Each row below is a small network's average activation on inputs in which a field has the value named, seen along a few directions.
Related values have similar rows: they may be neighbours, one step apart, or belong to one group.
(in the rows, 128 means zero)

Ruvid, 11 values:
t5: [139  90 127  82 147  79  95 124 150 101 159 162 137 167 112 100 108 160
 182 152 106]
t3: [135 106 142 128  97  83 134 128  96 176 133 141 164 108 143 117 118  94
 156 145 157]
t6: [123 133 110 118  97 156 188 132  84 148 110 104 147 121 190 160 121  91
  95 119 105]
t7: [112 191 117 156 164 191 142 139 134 122 116  77  96 111 118 154 161 126
  88 104 120]
t10: [105 143 131 138 138 156 102 114 160 105 128 130  81 157  91 146 156 149
  95 103 132]
t8: [155 100 140 131 140  43 102 123 118 105 133 141 153 119 118  89  74 155
 214 162 134]
t4: [116 175 113 132 134 223 176 166 133 159 129 103 124  95 154 167 170  94
  75 127 123]
t11: [122 101 128  85 153 122  75 119 191  79 157 162 104 176  98 106 135 188
 144 119 108]
t9: [131 160 119 167 170 185 104 119 151 109 116 111  87 126 100 133 160 147
  70 106 144]
t2: [137 116 158 122  72 115 172 126  61 184 115 117 144 118 190 138 106  92
 115 127 150]
t1: [135  91 124 147  96  56 117 118 130 121 113 160 170 110  94  97  99 113
 174 145 130]
Ruvid is arranged as a ring.
Question: A walk along Ruvid starts at t11 and steps to its neighbour t5. Put t3, t6, t4, t2 in the order it reaches them.
Answer: t3, t2, t6, t4
Question: Name the neighbours of t9, in listed order.
Answer: t7, t10

Molid, 6 values:
y3: [120 134 119  91 203 147  69 130 199  54 157 135  76 184  89 115 139 208
 148 122  92]
y1: [131 126 115 108  86  99 211 153  54 167 111  97 193  92 209 144  85  70
 168 150  94]
y6: [138  46 148  77  62  31 123 105 101 146 145 183 173 161 152 101  83 121
 181 146 129]
y2: [113 179 133 161  86 229 201 138  74 200  97  80 114  92 189 186 171  61
  16  92 156]
y4: [156  85 160 152 144  24  35 108 179 108 156 186 143 113  36  52 109 174
 214 158 183]
y5: [110 198  92 179 187 240 129 134 161  92 103  87  69 126  94 170 181 133
  41  99 114]
Molid is arranged as a ring.
Question: Name the neighbours of y5, in listed order.
Answer: y3, y2

Menid, 11 values:
f1: [102 164 114 115 164 234 116 134 184  96 133 113  66 160 119 156 183 163
  49  86 106]
f7: [113 206 102 150 177 246 169 152 120 129 113  64  86 117 155 182 172 114
  50 107 110]
f8: [112 159 129 121 183 191  88 125 184  82 140 118  56 171  92 138 164 184
  87 100 116]
f3: [133 155 138 162  76 168 199 134  59 203 113 100 147  76 184 173 139  57
  72 129 169]
f10: [119 189 112 166 133 217 187 162  97 183 103  77 134  70 168 167 167  68
  66 119 140]
f9: [154  60 125  83 101  21 125 110  93 136 147 156 198 134 165  84  75 126
 205 154 116]
f6: [130 106 138 138  50  92 180 128  67 198 111 127 191  77 183 133 110  62
 134 131 156]
f2: [136 102 151 127 156  51  59 127 179  78 140 161 121 141  58  73  97 187
 217 149 129]
f5: [147  70 124 112 138  15  79 114 147  86 145 176 165 144  88  79  77 159
 234 169 117]
f4: [129 125 126 143 195 119  38  99 198  51 141 157  64 188  28 106 142 199
 131 124 128]
f11: [132  71 151  93  37  54 168 122  81 166 123 158 182 130 167 116  82  90
 163 140 122]
Menid is arranged as a ring.
Question: A walk along Menid starts at f10 and steps to its neighbour f3. Put f7, f2, f5, f4 in the order it reaches them.
Answer: f5, f2, f4, f7
Question: Name the neighbours of f11, in listed order.
Answer: f9, f6
